Each row below holds a small network's activations on one input, seen along a few directions.
In each table, some parts of the input vary, and every possible input appears once, in random order.
A made-up example of a description, with smaller parts first: values(2) and (point or line(9) or (line(4) and ring(5))).
Shared parts are said once, and a part with two or three values counts as separate values.
In the rows, zero is written as 128.

Other details of the inputs vary at random and push rows far along two fixed directions, the same in every table; ignore that.

A family of inputs:
x1: [102  68 148  94  61 104 155 130  96 154 152 181]
x2: [ 94 102 127  62 119 101 104 130 109 145  75 156]
x3: [103  52 144 102  71  99 138 114  89 157 144 181]
x4: [185 172 132 124 177 159 142  99 144 151 141 111]
x5: [171 182 157 154 149 144 141 104 140 155 130  84]
x6: [165 159 159 149 118 170  87  69 147  91 124  99]
x7: [ 57  50  71 183 217 162 118 202 144  75 166 103]
x8: [157 144 151 116 162 205 116 121 168 161 129 126]
x9: [114 143 135 128 101  87 156 148  72 138  84 165]
x10: [ 52  70  63 182 209 144 134 211 169  81 182 104]
x11: [164 144 127 119 160 192 124 111 186 169 130 124]
x12: [104  73 140  99  64  81 155 123 118 163 158 180]
x13: [129 127 125 140  78  77 107 135  77 120  83 160]
x14: [127 149 120 137  71  62 122 142 103 128  98 159]
x15: [190 177 134 155 111 148 116 104 148 133 132  77]
x16: [ 58  93  54 205 151 117 130 177 149   5 180  79]
x17: [162 181 152 147 111 153 102  77 173  99 139  99]
x18: [126 144 128 132  68  83 122 150  82 118  91 161]
x19: [121 143 110 131  99  73 164 138  90 147  85 163]
x20: [143 154 148  81 156 159 106 106 180 156 130  77]
x21: [111  67 124  97  60  89 164 121 116 161 152 179]
x22: [143 149 157  75 154 180 106 113 159 147 123  78]
x23: [150 149 132  78 152 167 114 103 178 155 125  76]
x24: [177 171 157 121 179 172 134 110 126 142 139 113]
x25: [108 145 133 120  63  99 117 118 107  84  93 179]
x26: [ 73  98  69 186 226 111 152 200 127  63 192  92]
x27: [117 126 133 136 111  81 140 133  66 140  75 165]
x28: [180 155 154 129 188 167 118  94 120 144 131 113]
Description of these inputs: line(4) and (point or line(6)).
Question: Changing only the line(4) part turns x21 into x1. The same change can be made to x11. Which row results?
Answer: x8
Question: Start at x23 and move only the line(6) part, one step at a time. The first step leads to x11. Which rows follow, in order?
Answer: x4, x19, x15, x16
Question: Change only the line(6) part in x13. List by row number the other rows that result.
Answer: x2, x6, x7, x27, x28
Question: Which other rows agree with x14 in the line(4) part? List them by row number.
Answer: x5, x10, x12, x17, x20, x26

A family of inputs:
x29: [172 180 164 120 149 144 123 106 120 169 104 129]
x30: [101  98  98 143 189 147 127 179 148 101 155 123]
x31: [ 86  79 110 181 138 113 165 163  95 103 166 127]
x32: [193 148 178 102 128 198 128  76 141 180 147  69]
x33: [103 118 105 185 187 141 152 166 111 100 143 113]
x34: [141 109 153  52  64 111 139  98 120 183  90 180]
x35: [206 202 139 119 146 175 117  70 163 148 113  77]
x36: [ 87  69  95 187 136 127 102 149 105  67 127 134]
x37: [141 137 164  86  67  94 150  92  84 184  86 166]
x38: [127 120 151  67  67 103 124  91 139 185 108 203]
x39: [ 94 120 116 176 134 152 131 142 126  35 160 118]
x40: [200 196 165 127 160 170 126  73 154 156 105  73]
x41: [182 170 157 119 163 212 118  67 194 171 127 122]
x42: [ 80 127 119 140 137 129 112 151 128  36 153  84]
x43: [102  91  94 152 185 158 141 172 147  99 148 126]
x44: [ 95  91 108 179 137  86 150 162 110  90 170 122]
x45: [104 136  74 148 170 107 124 164 135  79 142  82]
x46: [124 133 117  80  49  48 134 113  97 146  97 176]
x47: [175 136 170 101 111 156 124 101 121 179 143 124]
x48: [179 168 158 108 149 168 118 111 124 176 113 140]
x49: [102 125 109 177 192 130 138 173 112 103 150 110]
x50: [ 96 107 104 109 107  87 152 164  69 146  75 224]
x51: [123 146 126 131  32  87 136 137 113 148  66 202]
x52: [138 133 119 108  51  61 138 111  97 147 111 206]
x53: [124  87 137  84  64  99 151 120 108 167 103 221]
x54: [104  86 109 184 154 139  84 146 120  72 146 107]
x55: [144 167 138 146 112 153 105 136 170 123 130  53]
x56: [ 91 120 101 160 186 130 146 168 110 100 130  85]
x57: [108 140  83 119  94  49 136 152  90 121  84 218]
x58: [144 165 146 131 183 153 123 127 131 139 127  69]
x59: [124 145 128 103 179 168 107 115 183 139 133  88]
x60: [196 166 191 131 134 174 125  76 139 176 157  83]
x61: [123 122 152 109  71  71 148 121  74 170 105 205]
x62: [139 170 166  84  55 103 110  93 104 114  84 198]
x63: [132 123 154  76  70 110 126  86 141 186 113 210]
x64: [ 71  87  87 110 175 112 127 191 133  98 129 116]
x65: [163 154 179 102 114 135 129  89 119 175 130  96]
x66: [ 90  87 107 158 153 127  80 147 121  71 131  77]
x67: [ 96  84 103 187 132  97 163 155 108  88 163 125]
x68: [126 140 122 113 174 180 120 108 182 137 128  93]
x69: [103 109  95 111  55  36 141 142  87 124 113 203]
x70: [105  81 115 158 153 142 139 168 113 111 189 105]
x71: [146 162 132 156 107 164 118 129 168 121 124  58]
x72: [181 177 162 110 168 201 104  74 195 173 134 119]
x73: [ 94 105  93 140 184 147 139 177 113 104 135  89]
x74: [193 153 172 128 128 195  73  53 149 140 103  72]
x75: [168 162 137 173 174 159 140 110 143 123 131 101]
x76: [ 99 108  98 149 188 140 128 187 114 105 150 108]
x77: [ 71  59 101 111 139 108 135 178 132 103 164 107]
x78: [ 98 129 117  71 101  84 122 128 128 164  73 227]
x79: [ 81  91 106 152 135  74 145 164 110  89 156  92]
x80: [ 51  67  95 117 137 106 131 160 149 104 166 112]
x81: [158 127 159 110 107 173 132  69 171 173 144 149]
x82: [ 87  70 117  78  72  64 140 159  99 146 112 215]
x83: [162 167 139 156 176 141 124 122 143 123 133  91]
x84: [206 170 185 137 128 158 124  69 153 161 154  82]
x85: [187 187 160 134 145 135 125  94 135 156 107 134]
x86: [118 100  86 185 131 126 150 141 131  82 183 105]
x87: [106  74 110 167 149 153 153 161 112 109 182 108]
x88: [162 142 121 140 122 149 133  95 150 119 162  66]
x89: [138 161 152 131 125 175 114  96 145  71 138  79]
x90: [115 152 150  99  55  88 119 112  92 100  88 218]
x91: [154 170 140 137 177 137 122 119 144 124 124  67]
x92: [ 98  84 106 176 152 132  81 150 119  70 141 101]
x93: [ 54  61  88 127 132 117 143 153 147 103 161 118]
x94: [196 167 166  95 167 196 105  97 177 170 127 106]
x95: [191 182 169  91 169 191 107  97 145 177 117  74]
x96: [176 153 167 119 104 130 141  74 131 158 122 100]
x97: [ 81  95  98  68 105  75 142 163 100 141  62 206]
x98: [117 151 127 114  33  68 120 149 114 148  68 193]
x99: [118 129  72 184 167 130 142 155 134  78 149 115]
x100: [ 84 117  92 186 107 106 125 193 137  84 142 118]
x101: [152 114 161  69  71 111 130 104 123 185 111 204]
x102: [112 134  73 167 169 112 126 167 134  78 151 106]
x103: [112 107 142  61  67  76 136 132  76 175  94 180]
Question: Changing only one part turns x40 into x85. The same change can be made to x35. Which row results?
Answer: x57
Question: Describe the family of inputs behind these rows.
Answer: line(5) and (values(3) or (values(2) and line(6)))
Question: Change only the line(5) part in x94. List by row number the other rows that result.
Answer: x30, x43, x64, x97
Question: Change only the values(3) part in x90. List by row number the other rows that result.
Answer: x54, x100
Question: Change only the line(5) part in x101. List by row number the other rows that result.
Answer: x34, x53, x77, x82
Question: Change only the values(2) part in x75. List by row number the other rows that result.
Answer: x67
Question: Change only the values(3) part in x36. List by row number the other rows that result.
Answer: x39, x51
